These are the activations of a small neural network, seen along a few directions. Each row is one input.
Each table varies a few parts of the input and shows all the possible inputs, shuffled.
Descriptions start from the smaller parts, as in this example, which fits no table here: one of 2 separate values, together with either a single point or one of 11 places along a line or (one of 4 places along a line, together with one of 5 places around a ring).
Shared parts are said once, and a part with two or three values counts as separate values.
(in the rows, 128 means zero)

Rows:
row 1: [115 130 110 110 161 137 129 116 141 132 125 129 139 143 118 130 131 156
 125 156]
row 2: [175 102 139  86 104 179 164  97 163 148 109 106  41 119 100 116  97 112
 173 129]
row 3: [110 122 123 145 155 113  94 174  94 125 120 138 132 162 154 139 141 110
 105 129]
row 4: [124 207 124 108  92 112 159  85 157 117 129 169 197  66  86  98 125 169
 125 103]
row 5: [156  56 151 153 104 130 127 134 117 125 120 108  43 151 120 139  99  43
 147 123]
row 6: [178  56 140 115 105 202 181  96 171 176 141  70  82 105 135 127 123 150
 152 106]
row 7: [117 165 135 144 123  79  90 153 110  75 146 137 146 155 148 153 134 105
 103 162]
row 8: [107 142 101  96 139 149 144 124 149 144 117 135 152 138 102 118 157 166
 141 118]
row 9: [115 137 138 153 137  87 109 144  99  91 131 140 128 158 151 154 133 103
 116 149]
row 10: [105 117 128 166 144  99  76 187  76 105 123 136 124 169 162 150 148  88
 105 126]
row 11: [171 102 138  96  76 165 185  71 166 157 106 142  78  60  75 102  86 102
 170  70]
row 12: [122 123 140 173 157  71  81 161  90  88 131 136 127 163 171 152 117  96
 108 161]
row 13: [ 97 128 117 142 141 116  95 177  85 125 131 122 131 157 161 144 164 102
  95 105]
row 14: [126 179 110  95 138 114 132 105 175 113 135 126 168 127 104 109 130 181
 123 166]
row 15: [125 151 136 164 142  64  62 171 101  72 146 133 146 160 166 152 119  99
  95 174]
row 16: [118 147 110  94 138 142 151 103 158 126 126 138 139 132 108 127 148 163
 136 138]
row 17: [125 192 131 108 112 117 157  95 157 138 124 171 188  68  92  85 111 171
 135 104]
row 18: [ 98 129 102 111 146 146 128 135 127 142 117 130 149 152 109 128 150 151
 134 129]
row 19: [173  33 157 177  98 161 136 139 110 159 149  79  64 133 171 152 124  85
 127 112]
row 20: [117 164 112 110 145 110 115 116 154 110 136 120 166 140 111 121 123 166
 118 177]
row 21: [170  42 139 133 107 196 165 104 148 175 142  69  80 120 141 135 118 134
 146 119]
row 22: [109 151 120 114 149 116 118 121 148 121 133 126 156 138 111 117 116 158
 130 171]
row 23: [119 166 118  98 143 121 135 110 169 124 132 133 158 126 104 106 123 174
 136 159]
row 24: [112 165 115 105 109 145 164 108 137 156 112 172 184  77  91  99 143 164
 142  64]
row 25: [104 142  94  92 159 153 137 133 148 161 126 115 158 128 118 110 156 176
 124 110]
row 26: [181  46 175 197 101 148 111 161  80 153 147  72  46 135 201 154 120  75
 129 124]
row 27: [123 170 124 103 108 137 173  87 146 138 119 175 170  70  95 109 136 159
 136  84]
row 28: [162  71 169 172 109 117 104 155  88 117 118 100  24 152 149 142  93  32
 148 134]
row 29: [115 136 116 116 160 118 134 109 145 125 123 127 149 144 116 124 121 161
 129 163]
row 30: [115 148 142 149 142  85  89 158 107  95 140 139 138 151 153 139 117 107
 111 165]
row 31: [ 90 131  96 107 148 150 125 140 121 151 128 113 152 145 120 127 160 152
 121 113]
row 32: [162  76 128 116 110 179 141  99 140 142 107 100  57 126  72 126  91  88
 166 148]
row 33: [119 152 116 101 137 124 156  96 162 119 123 136 150 133 104 122 138 168
 139 144]
row 34: [114 120 137 167 143  90  82 166  85  87 134 138 114 164 166 162 140  84
 106 146]
row 35: [189  95 154 116  71 206 193  76 144 189 129 117  94  36 143 109 109 152
 157  72]
row 36: [125 176 130 111 108 120 178  80 151 131 117 176 180  72  92 103 125 166
 137  90]
row 37: [ 98 119 120 162 146 101  71 192  73 112 133 119 126 162 175 148 160  88
  90 110]
row 38: [114 129 134 146 139 104 106 151  97  99 133 142 118 159 152 156 145  99
 110 142]
row 39: [115 139 145 170 146  71  66 174  94  83 141 137 134 156 167 145 112  92
 107 169]
row 40: [109 164 107 101 127 148 156 117 136 173 121 150 191  70 106  90 140 173
 126  55]
- Changing only one part turns row 27 into row 1. The same change can be made to row 17. Which row results? => row 22
- What is each input in this table made of? => one of 5 places along a line, together with either one of 2 separate values or one of 6 places along a line
- Which other rows does row 19 become when the choice among 2 separate values takes its other values? List them by row number. => row 5
- List by row number the other rows that have the place on the line of 5 in common with row 12. => row 10, row 15, row 26, row 28, row 34, row 37, row 39
- Which other rows does row 13 become when the place on the line of 6 takes its other values? List them by row number. => row 3, row 7, row 9, row 30, row 38

Rows:
row 41: [147  57 145 172 116 133 102 162  98 134 149  91  62 170 173 165 132  69
 111 146]
row 42: [123 178 129 124 123 108 146 114 118 127 125 175 176  80 142 117 141 147
 107  77]
row 43: [144  86 123 108 109 178 161 108 145 161 121  98  97 125 108 124 127 130
 149 106]
row 44: [130 106 109 114 167 165 141 123 142 172 124 106 142 127 136 118 140 182
 123 133]
row 45: [118 185 132 121 111  95 140 113 131 109 126 167 164  93 108 113 129 133
 124 103]
row 46: [ 95 173 104  90 159 114 130 129 156 122 126 138 163 146 113 115 146 171
 128 142]
row 47: [126  94 121 158 157 127  73 180 101 123 155  89 108 188 177 158 138 106
  89 178]
row 48: [159 136 145 121  85 137 150  98 138 122 123 143 111  75 107 122 104 106
 145 102]
row 49: [ 99 157 109 105 167 130 138 131 137 141 126 150 182 131 141 119 153 186
 115 123]
row 50: [ 83 159 104 102 157 130 129 134 136 137 126 146 180 139 119 117 152 174
 128 126]
row 51: [127 194 140 118 101  87 141  93 142  87 129 166 160  89 110 119 115 135
 118 126]
row 52: [144  55 148 170 132 129 105 157  87 119 126  93  38 187 148 166 135  49
 132 159]
row 53: [114 110 104 111 158 166 135 127 140 167 123 103 140 136 115 115 139 169
 135 134]
row 54: [ 88 173 101  89 149 126 127 135 143 130 123 138 171 146 110 115 149 168
 122 130]
row 55: [121 144 142 184 130  46  73 177  68  70 119 153 120 165 155 157 138  58
 107 146]
row 56: [137 117 116 109 149 146 139 103 170 139 134  98 130 144 114 115 116 172
 144 177]
row 57: [128 121 105  96 154 155 133 109 158 140 127 101 128 140 111 125 125 166
 137 162]
row 58: [121 191 133 117 106  97 138 101 128  99 127 171 163  88 108 125 121 132
 125 118]
row 59: [143  93 160 186 120  87  73 168  77  92 126 124  70 132 143 156  99  28
 120 118]
row 60: [167  85 140 118 111 162 169  84 167 142 129 104  93 125 113 127 104 138
 157 144]
row 61: [ 96 176 105  85 154 117 127 117 153 109 128 143 163 141 113 127 138 171
 131 156]
row 62: [137  78 125 119 118 179 163 111 139 171 121 107 102 120 114 123 129 136
 155 102]
row 63: [119 114 109 108 148 165 134 128 144 164 123  97 138 143 107 110 131 166
 140 144]
row 64: [138  90 164 189  89 104  89 170  73 104 151 101 100 130 173 156 123  54
 118 111]
row 65: [157 125 141 128  99 147 153 112 126 148 120 144 120  63 138 115 127 124
 129  64]
row 66: [155 128 151 135  88 136 153 112 137 137 123 140 116  81 104 107 107 110
 153  94]
row 67: [147 128 148 135  78 146 151 117 123 144 121 137 124  81 104 107 110 107
 149  84]
row 68: [123 146 143 188 119  54  70 176  77  84 142 152 140 149 184 155 131  79
  84 129]
row 69: [103 178 109  87 149 105 131 108 168 101 131 137 160 145 117 119 133 175
 126 166]
row 70: [105 172 130 135 111 109 140 119 113 127 127 174 180  89 116 112 135 137
 125  87]
row 71: [152  79 123 112 127 178 167 104 145 171 123 105 100 109 136 129 137 147
 136  94]
row 72: [110 181 137 131  99 106 141 121 114 122 125 167 179  94 107 108 126 133
 127  98]
row 73: [101 140 115 155 165  88  55 190 101  93 146 135 143 195 190 159 145 122
  79 175]
row 74: [141 121 142 138  90 147 150 117 122 149 121 144 124  75 112 109 119 113
 146  74]
row 75: [126 115 112 109 157 154 137 123 157 158 126  98 130 144 109 109 127 168
 146 154]
row 76: [168 135 158 134  79 128 156  92 149 119 127 142 115  78 106 115  94 111
 147 118]
row 77: [ 94 132 118 151 185  78  57 185  90  79 121 147 124 206 171 155 127  99
  97 186]
row 78: [153  87 126 109 119 168 164 102 158 155 123 100  89 126 110 123 122 132
 153 114]
row 79: [155  88 129 105 115 171 164  92 156 143 125 106  90 121 110 135 114 132
 153 128]
row 80: [126  93 124 153 170 122  76 177  92 107 132  91  85 205 150 160 144  87
 110 190]
- Changing only one part turns row 62 into row 53. The same change can be made to row 60. Which row results? => row 56
- Changing only one part turns row 73 into row 64. The same change can be made to row 54. Which row results? => row 67
- What is each input in this table made of? => one of 5 places around a ring, together with either one of 2 separate values or one of 6 places along a line
- Which other rows does row 80 become when the choice among 2 separate values takes its other values? List them by row number. => row 47
- Which other rows does row 58 become when the place on the line of 6 takes its other values? List them by row number. => row 42, row 45, row 51, row 70, row 72

Rows:
row 81: [ 79 101  75  84 181 189 115 149 138 176 127  80 140 183 116 125 161 181
 126 151]
row 82: [ 90  98 105 147 192 125  79 181  90 135 139  96 142 192 188 156 158 145
  93 157]
row 83: [ 96 173 125 156 162  70  97 175  80 100 131 178 173 143 186 149 178 126
  83 104]
row 84: [163 125 184 189  60 102 115 160  63 103 146 153  92  89 167 155 127  32
 115  81]
row 85: [157 137 166 157  60 123 169  89 108 139 113 185 139  28 103 106  92  93
 145  46]
row 86: [128 102 129 150 173  95  77 154 121  92 127 102  89 200 139 147 106  99
 124 217]
row 87: [150  30 144 181 101 155  91 162  89 142 134  62  52 146 153 147 109  54
 132 117]
row 88: [139 150 107  66 149 147 166  65 204 128 107 130 130 115  72  97 104 188
 159 164]
row 89: [181  83 133 100  95 190 201  66 176 185 114 117  93  63  98  99 102 145
 158  70]
row 90: [117 213 150 122  90  66 139  94 147  74 134 188 179  91 100 114  99 133
 135 137]
row 91: [118 158  87  68 169 178 163 110 173 178 118 127 179 110 113  97 164 228
 130 114]
row 92: [150  32 125 118 111 197 155 115 145 180 122  67  52 137 108 126 111 101
 163 104]
row 93: [129 186 154 153 108  45  87 158 110  46 142 174 135 155 150 155 123  78
 109 165]
row 94: [ 98 219 124 131 119  91 138 132 116 125 140 179 226  82 133 111 167 175
 103  84]
row 95: [124 111 110  97 151 146 127 109 160 117 127  83  98 187  94 136 119 141
 144 207]
- What is each input in this table made of? => one of 3 separate values, together with one of 5 places around a ring
- Changing only the place on the ring of 5 turns row 84 into row 85. The same change can be made to row 83. Which row results? => row 94
- Which other rows does row 87 become when the choice among 3 separate values takes its other values? List them by row number. => row 82, row 86
